arr =
[[ -6   9   4   3   4  -6   0   9   6   6  10]
 [ 14  -6   2   1   1  17   3  -5  -8   0  -6]
 [-25  24   4   8   7 -30   1  23  27  11  23]
 [ 13  -5   3   0   2  13   4  -4  -5  -1  -3]
 [ -2   7   2   4   4  -4   4   6   9   3   6]
 [ 18  -9   3   0   0  21   3  -7 -12  -1  -8]
 [ -6   9   5   2   4  -7   0   9   6   6  10]
 [ 15  -6   0   4   1  17   6  -6  -4  -1  -8]
 [  1   4  -1   4   3   5   2   1   0   5   0]
 [ 11  -3   1   5   2  11   6  -2   2   0  -4]
 [ 15  -6  -1   3   1  18   5  -7  -5  -1  -8]]
arr[0, -11]: -6
arr[-7, -2]: 3
arr[:, 2]: [4, 2, 4, 3, 2, 3, 5, 0, -1, 1, -1]
arr[-8, -1]: -3
arr[:, -7]: [4, 1, 7, 2, 4, 0, 4, 1, 3, 2, 1]
arr[4, 6]: 4
arr[-6]: [18, -9, 3, 0, 0, 21, 3, -7, -12, -1, -8]
arr[-3, 10]: 0
arr[-3, -7]: 3
arr[9, -8]: 5
arr[4]: [-2, 7, 2, 4, 4, -4, 4, 6, 9, 3, 6]
arr[3, -2]: -1
arr[8]: [1, 4, -1, 4, 3, 5, 2, 1, 0, 5, 0]
arr[-8, 3]: 0
arr[3, 5]: 13
arr[-10, 10]: -6
arr[3, -5]: 4
arr[2, -1]: 23
arr[-9, -8]: 8
arr[9, -5]: 6
arr[-3, -3]: 0
arr[-5]: [-6, 9, 5, 2, 4, -7, 0, 9, 6, 6, 10]
arr[0, 4]: 4
arr[-5, -6]: -7
arr[7, 5]: 17
arr[-2, -1]: -4
arr[-1, 3]: 3
arr[-1, 6]: 5
arr[7, -8]: 4
arr[-11, 3]: 3
arr[-9]: [-25, 24, 4, 8, 7, -30, 1, 23, 27, 11, 23]
arr[2, 6]: 1
arr[10, -4]: -7
arr[-1, 1]: -6

M =
array([[765, 696, 198, 317, 306, 727, 463, 436, 856],
       [624, 275, 597, 324, 257, 122, 596, 990, 532],
       [342, 621,  93, 381, 370, 151, 486, 668, 445]])
M[-3, -9] -> 765
M[-1, -7] -> 93
M[:, -3] -> [463, 596, 486]
M[:, 7] -> [436, 990, 668]
M[-2, 7] -> 990
M[:, 0] -> [765, 624, 342]
M[2, -3] -> 486
M[1, -9] -> 624
M[2, -6] -> 381
M[-2, -8] -> 275
M[-2, -6] -> 324
M[0] -> [765, 696, 198, 317, 306, 727, 463, 436, 856]

B =
147.1,116.0,-159.5,191.6
190.4,106.0,156.9,-191.5
-108.0,-137.2,148.7,235.8
125.5,57.2,82.7,-2.5
27.1,-222.8,84.5,-198.0
233.6,-150.4,15.3,55.0
-194.5,247.0,-201.1,139.8
176.3,-38.7,-13.5,230.9
-163.5,-117.9,-154.6,-33.0
Indices start at 0.
(0, 0) => 147.1
(8, 1) => -117.9
(5, 2) => 15.3
(7, 1) => -38.7
(4, 3) => -198.0
(6, 2) => -201.1
(1, 1) => 106.0
(3, 3) => -2.5
(8, 2) => -154.6
(6, 1) => 247.0
(5, 1) => -150.4
(4, 2) => 84.5
(3, 1) => 57.2
(4, 0) => 27.1
(6, 3) => 139.8
(0, 2) => -159.5
(2, 3) => 235.8
(8, 3) => -33.0
(5, 0) => 233.6
(4, 1) => -222.8
(2, 0) => -108.0
(1, 3) => -191.5

x =
[[  90.744  140.823  -80.549   75.546  -51.944]
 [  96.078   47.058  -57.365  138.105  -92.680]
 [  98.217   60.850  -77.588  138.113  -87.722]
 [ 126.208    9.159  -85.159  156.764  -96.803]
 [  89.499  -17.661  -63.936  148.642 -117.610]
 [ 118.200  -98.365 -114.849  131.841  -95.224]
 [  81.380 -147.517 -133.277  117.133  -43.277]]
x[0][-5] = 90.744
x[-6][-4] = 47.058
x[0][3] = 75.546
x[1][3] = 138.105
x[:, -5] = [90.744, 96.078, 98.217, 126.208, 89.499, 118.200, 81.380]
x[0] = [90.744, 140.823, -80.549, 75.546, -51.944]
x[5][-3] = -114.849
x[:, -3] = [-80.549, -57.365, -77.588, -85.159, -63.936, -114.849, -133.277]
x[2][-5] = 98.217
x[3][3] = 156.764
x[-7][4] = -51.944
x[3][0] = 126.208
x[:, -2] = [75.546, 138.105, 138.113, 156.764, 148.642, 131.841, 117.133]
x[6][1] = -147.517
x[5][-4] = -98.365
x[-1][-3] = -133.277
x[-2][-1] = -95.224
x[4][-4] = -17.661
x[6][4] = -43.277
x[1] = [96.078, 47.058, -57.365, 138.105, -92.680]
x[3] = [126.208, 9.159, -85.159, 156.764, -96.803]
x[6][-2] = 117.133
x[-3] = [89.499, -17.661, -63.936, 148.642, -117.610]
x[3][2] = -85.159

data =
-29.9 -24.7 -45.6 -33.0 -27.1  54.2  -6.9
 -0.9  -6.8  -6.7  37.3 -42.6  53.8  -1.1
 18.7  21.1  -2.6  37.0   9.4 -20.7  16.1
 78.7   8.2 -22.4  36.7  79.8   6.5  -4.9
 78.7  13.6  -2.6   3.2  13.4  23.3  12.1
 -9.2  18.3  -5.8 -35.5  45.2 -31.5 -26.6
 51.0   0.0 -74.5  52.0  63.8 -30.0   4.6
 74.3  13.2 -27.2  40.8  81.1   2.2  16.1
-31.2 -24.3 -37.2 -16.4 -39.9  54.2  -6.3
-20.2 -11.7 -44.8 -56.2  -1.4  32.6 -60.2
 41.1  21.1 -77.8  52.0  33.7 -32.9 -18.5
 76.9   9.4 -24.7  40.6  81.1   1.9 -36.2
-24.5 -10.3 -45.9 -56.6   4.6  27.0 -60.7
Indices start at 0.
(0, 0)	-29.9
(12, 2)	-45.9
(0, 2)	-45.6
(10, 6)	-18.5
(3, 4)	79.8
(11, 3)	40.6
(6, 4)	63.8
(5, 6)	-26.6
(2, 2)	-2.6
(5, 3)	-35.5
(5, 2)	-5.8
(0, 4)	-27.1
(5, 0)	-9.2
(11, 0)	76.9
(3, 3)	36.7
(12, 5)	27.0
(3, 0)	78.7
(6, 6)	4.6
(12, 0)	-24.5
(12, 6)	-60.7
(8, 6)	-6.3
(2, 5)	-20.7
(1, 4)	-42.6
(10, 2)	-77.8
(1, 5)	53.8
(4, 0)	78.7
(3, 5)	6.5
(7, 1)	13.2
(4, 4)	13.4
(0, 3)	-33.0
(5, 4)	45.2
(12, 3)	-56.6
(7, 5)	2.2
(11, 1)	9.4
